Each row below holds a small network's activations on one record, seen along a few directions.
Records have a field called Y. Each example row is followed by its value.
Other fields move the rows too, some of them a lot.
Strong random noise was added to every row along 3 fixed directions; ignore it. To show where, here is one row again and again, with new noise each time:
[ -14 -109  -35  -64  243   -6    1 -357  -41 -243 -314  219  -33 -168
  430  118 -556  224 -367 -111]
[ -52 -181   89 -295  -19 -130 -237  187  -36  105   34 -105 -250 -242
  -71   41  136  126   54   87]
[-155   62  -51  -32  -14 -262  -58  -91  -33 -100   33   50  -68 -123
  220   33 -339  111 -110  -95]
[ 183 -575  183 -462  373  323 -161 -100  -41   43 -515   20 -300 -429
  117  154   58  257 -283  145]
[-130 -149   83 -269  -85 -204 -162  233  -21  209  106 -219 -274 -302
 -111   -8  213   34   92   80]

[  94 -225   -5  -95  285  226 -248  134   33  -22 -178  -12 -191   60
 -243   16  335  134   62  111] | y10
[ -33 -178  185  138   43 -193   39  188 -200 -133   72  125  -71  -64
   23  112 -203   43   59  100] | y22
[-202  167  115   63  -91 -256  347    8   12  170  -18 -272  -45 -306
 -105  -56 -246 -170  -98 -103] | y16
[ 172  384 -218  201   23  -11  -18 -506 -105 -335    4  409  158  446
  333   41 -719  116 -219 -189] | y8
[ -25 -174  125  -74 -185 -238  224  217   56  242  225 -103 -116 -232
  -53 -135  -81  -40   87  241] | y11
[-172   49  137  254 -147 -201  325   76  103  251  251 -164  -40 -157
    7  -76   93 -200 -151  -84] | y13
[ 178 -260  -55 -191  -47  296 -306  118  -45 -221   10  105   31  133
 -166  197   18  317   82   20] | y19
[-110 -102   88  -97 -110   35  -93  157   -7   15 -184   19 -217  -73
   17   53   84   -5  -48  -37] | y4
[ -38  130 -121  139   38   37   43 -245 -118 -234 -148    7  155   21
  334  -65 -317   11 -269   73] | y12
[ 330 -386  380 -158  341  350 -347  -35  -47 -279 -469  331  -44  -38
  -57   66    9  498 -154  153] | y14
[-172 -323   36   52   66  228  580 -143   63  366 -225 -526 -267 -414
 -168 -158  366 -186 -171    0] | y19
[-166 -184   40   50 -217  -68  281   77   44  190   -4 -486  -83 -432
  -39  -25  116 -241   61    4] | y20
[-418  232   41  447 -195 -564  438  -67    1  -29  285  -83  112  -13
  218 -133 -734 -236  137    4] | y22
[-208   89  -42  223  -33   14  495 -171  -22   88 -110 -170  -82 -421
  160  -49  -55 -377  -17 -101] | y20
[ 154 -301  253  -45  108  160   -9   88  -57   95 -236  -73  -51 -137
   38 -150   26   17  -68  218] | y7
[  77  329 -264  139   -9   70 -229 -168  -11 -424    4  189  185  442
   92 -128  -19  234   12 -153] | y15
[-290 -351   17  189   82  196  645 -265  169  325 -293 -324   -8 -614
  237   -8 -219 -206 -398 -154] | y2
[-498  453  -11  521 -343 -559  558  -30  128  418  246 -479   59 -151
  -16 -373  145 -400   94 -263] | y14
[-115  206 -225  214   71  -34  499 -428   81  320  -14 -194 -108 -206
  289  -72 -235 -264 -261 -154] | y6
[ -92   -3  122  137  196  -76  -73   15 -106 -248  -34  103   74 -135
  200    7 -512  194  -24  204] | y17
[  39   17   47  -41   57  -59  -42   40    7    4 -210   -4 -124  -74
   50  198 -215  180  -67   42] | y21
[  24  383 -340  -17  -84   34  -79 -160    2  -78    1  -20  178  270
  133  -82  314 -109  190 -122] | y12
[ -99  -23  226  -53 -287 -280 -258  435  -68  181  172  -62 -132  -87
 -296 -121  335  118  204  127] | y14
[ -74  109 -243  240  -95 -125  260 -270   43 -144  -56 -187  163 -164
  208   14 -230 -167 -159 -135] | y12
[  -2  472 -235  206 -136 -211 -368  -76  -66 -312  344  434  210  563
   28   69 -511  322  227  -32] | y6
[ 112 -147   54  -16  -97   58 -262  188  123   53   92  147   97    1
 -168   34   92  150   75    9] | y13
[ 111  220    6  -15   88  -57 -272 -153   37 -615   92  468  286  333
   99  186 -449  169 -101  -41] | y1
[-139  115  -61   15 -316 -228  184  226 -100  161  268 -155  -80 -294
 -118   -8   75 -159  118  128] | y15
[ -54   57 -146  115  155  141  130 -320  -56  -49 -248   26  172  -49
  285 -106 -186  -59 -400   52] | y18
[-403  450  -98   55 -497 -425  104  339   85  -48  552 -181   40   53
 -249 -155 -137  -92  309 -115] | y19
[-173   77   35  202 -136  -93  -78   36 -108 -131   66  202  -81  -90
   14   30 -212   43  159   -6] | y4
[-150  103 -185  149  130  -85  181 -341    1  -27 -274   61  -96 -141
  403   48 -316  -76 -322 -258] | y21
[ 172  129 -114  114  240  266   -4 -433 -133 -123  -98  158   99  207
  260  -42 -231  -26 -216 -174] | y8
[-262  343 -241  230 -312 -372  331    8  -40  395  396 -465   84  -85
 -152 -246   85 -425  127 -371] | y8
[-248  244 -290  133 -105 -210  359 -375  116  233   83 -164  130  -75
  127  -98  127 -443   -9 -124] | y1
[ -21  -32   57  -34  118  138  -77 -150 -195  -93 -158   60  134  100
  106    7 -204   70 -229   92] | y3
[-265 -426  273 -116   35 -149  306  414   -9  455  161 -451 -140 -496
 -177 -103  155 -141  117  353] | y9
[ 194 -193 -175  121  134  110  112 -130   94 -118 -192  198  177    0
  216  -19 -360   29 -190 -122] | y11
[ 259 -585  448 -584  221  573 -306  428   69   85 -220    4 -247 -311
 -314  207  444  279   18  290] | y2
[ -20 -347   74 -136  281  144  182  120   70  343 -248 -385 -278 -289
 -252  -82  523   11   -8  198] | y10
[ 305  -90   91 -264  298  445 -242    4  -71 -199 -354  253   23  195
 -104  244  155   77 -111  -53] | y3
[ -82  -61 -163  193  230  184  333 -484  132   33 -340 -158   38 -177
  146 -198   15 -205 -410 -137] | y18
[  48  -53  130  -78  -11 -111 -438  489  -64 -119  139   22 -132  276
 -383  -99  396  126  459  109] | y22
[-106  102   -7  -61 -121  -13  264   15   36  195  -26 -316   58 -106
   91  -32  343 -132  224  -18] | y20
[-282  207 -113  324   87 -372  261 -219   -2 -376  280  209  256  189
  438  -44 -708  -60 -181 -279] | y9
[ -98  -88  -97 -153 -109   47   55   22  167  380 -135  -91  -83  -79
    4 -114  475 -147  -51 -115] | y13
[ 137   51   16   75   29 -141 -443  123  -42 -273  153  145   70   94
   -5  247 -435  368  118    8] | y21
[-137   93 -100  199  -16 -281    9   19   93  -25  284  -88  -98  101
 -171  -56  -36   15  157   -8] | y10
[-210  -11   49  135  -26   25  334 -284   57  165 -154  -90  -18 -186
  229  -43 -132 -103   30  -16] | y4
[ -75  294  -11  -39 -256 -216 -541  242 -212 -233  504  166  194  471
 -269   -2  -36  147  356   98] | y3
[ 111  -62   35 -225  176  282  -26  272   55  364  -85 -250 -264 -228
 -227   41  544 -140    5  -15] | y6
[ 186 -622  117 -225  380  264  -52  115   36  -50 -309   79  -66 -176
  -33  181 -161  176 -114  174] | y9
[ 274 -122  265 -154  -34   48 -476  423 -122 -115  100  156  -18   89
 -313 -102  195  278  376  319] | y7
[  -1  211   40   76  -80 -209  -15   -5 -101   78  248 -135   13  167
  -46   64  168  -92   77 -188] | y16
[-108   31  215  127 -196 -365   64  271  -48  107  446 -177   59 -179
   -8 -203  -39 -133  255  118] | y7
[ -10   94   -2  -87  -65  -69 -201  -16 -104  -38 -103   50    4  166
   58   78 -158   30 -144 -108] | y16
[  86  -13  -75 -113  201  215  -48 -212  -55  -51  -91   55   84  221
  103    3  204  -93 -180 -225] | y5
[-173  178 -129   62 -339 -296  -75  250   27  303  216 -291 -109  158
 -394  -88  608 -254  185   85] | y1
[  76  -47   48   63   65  -51  -15   26   -4 -172  238  191  163   58
  177  -64 -219   91   48   27] | y11
[ 353  -78 -157 -101  396  477 -350 -253  -10 -342 -466  367   49  288
  -62    5  344  273 -149  -19] | y18
[ 209 -343  102 -225  231  202 -553   72   10 -224 -288  253 -130  185
   28  181   -9  340   62  167] | y17
[  63  -51 -147  -26  132  141   92 -243  -52   23 -145    5  157   23
  -41   25  -51  -87 -172 -201] | y5
[  -6 -666  399 -253  179  415  244   21   44  302 -339 -110 -201 -561
  -13  143   -2  172 -173  362] | y2
[ -99   55  -26 -256   10   76  172   53  109  305  -90 -281  -65 -150
 -247 -189  397 -257   35  -90] | y5
[ 387 -368  -26 -330   33  419 -389  175  -25  -99 -159  -12  -86  -57
 -272  154  456  246   75  169] | y15
[ 141 -687  425 -426  273  205   -6  207   98  361 -240 -250 -329 -555
 -125  210  324   95  172  432] | y17

Which value of Y does each new row have?
[-273 -321  184  128   71 -242  347  164  128  329  -29 -513 -150 -638
   33   20 -164 -221   -8  105] | y17
[ -61  385   76   21 -150 -426 -279  276   21 -320  358  175    5   91
 -129   80 -463  334  246   13] | y21
[ 332 -262  176 -442  134  251 -142   43  103 -172 -275  -29 -157 -175
 -164   91  153  260   -6  281] | y12
[ 302 -122   -4   95  201  227    2  -64   13 -192 -181  275   25  259
  237   83 -171   83 -294  -59] | y11
[ 286   63  -15 -221   41  352 -348   74   58 -312  -28  183    4  275
   -3  123  122  137   -1   16] | y15
[-264   25   60  334   -5 -450  147   82   89  -97  168 -140   82 -240
  197  107 -688  -20   39  -16] | y17
[ 205 -347  284 -183  261  278   93  -32 -110  256 -320 -257 -165 -204
  -63  168  331  -41 -235   35] | y16
[ -47  -84  207 -170 -105 -115  141  277  125  309  212 -366 -220 -302
 -419   25  537 -324  100  208] | y1
[ -12  123  -62  183 -218 -164 -201  126  120  -61  269  219  222  150
  -59    2 -162  123   92 -112] | y13
[ 164 -286  196  -59  263  351  -13 -354  -48 -340 -505  438  112  -19
  386  284 -673  416 -221  139] | y4
[  17  362 -255  161 -179 -211  -80  -67 -111  -74  306   24  209  300
  -66  -65 -222  -31  115 -344] | y8
[-100  100  -82   88 -143 -285   27   70 -108   37  174   39    9  -26
 -144   90  199  -97   43   74] | y1
[-121   48   84  188 -207 -250   71  196  -74  147  223  105  -35 -101
  -86   -1   88  -10   39   52] | y13
[  74  101   -4   84  -91 -214 -142  224  -33 -249  382  231   67  285
    2  -51  -49   78  104  -84] | y11
[-341  111   10  -74 -194 -289  125  499  208  478  335 -505 -346 -311
 -458 -175  505 -411  313   94] | y10
[  36  328 -169   49  135   57  -71 -149   95 -222 -110  223  105  204
  171   40 -511  173 -168 -195] | y6
[ 174 -155  -40  -96  167  385 -126 -149 -137 -164 -315   82   31  -23
  204  -15  -57  194 -299  178] | y15
[ -63  217 -251  196  -68  -16  257 -265  -86  260 -144 -158  -68  164
   39 -153   75 -226 -176 -286] | y8
[  47  -69  220  -63 -229 -308  -31  368   24  214  440 -312 -112  -41
 -171 -164  402 -171  254   41] | y7
[ 111 -390  257 -125   50  158  -32  243  -97  238 -134   90 -205 -289
 -191   88  386  118  -41  225] | y13
[-103 -319  341  -57  102  -86  -11  352   30  167  118 -347 -268 -356
  -52   31  120  -87  -14  195] | y17
[ -72  264 -213   34 -200  -64   28   69   39   80  290 -259   43  177
    7  -88  527 -186  136 -209] | y15
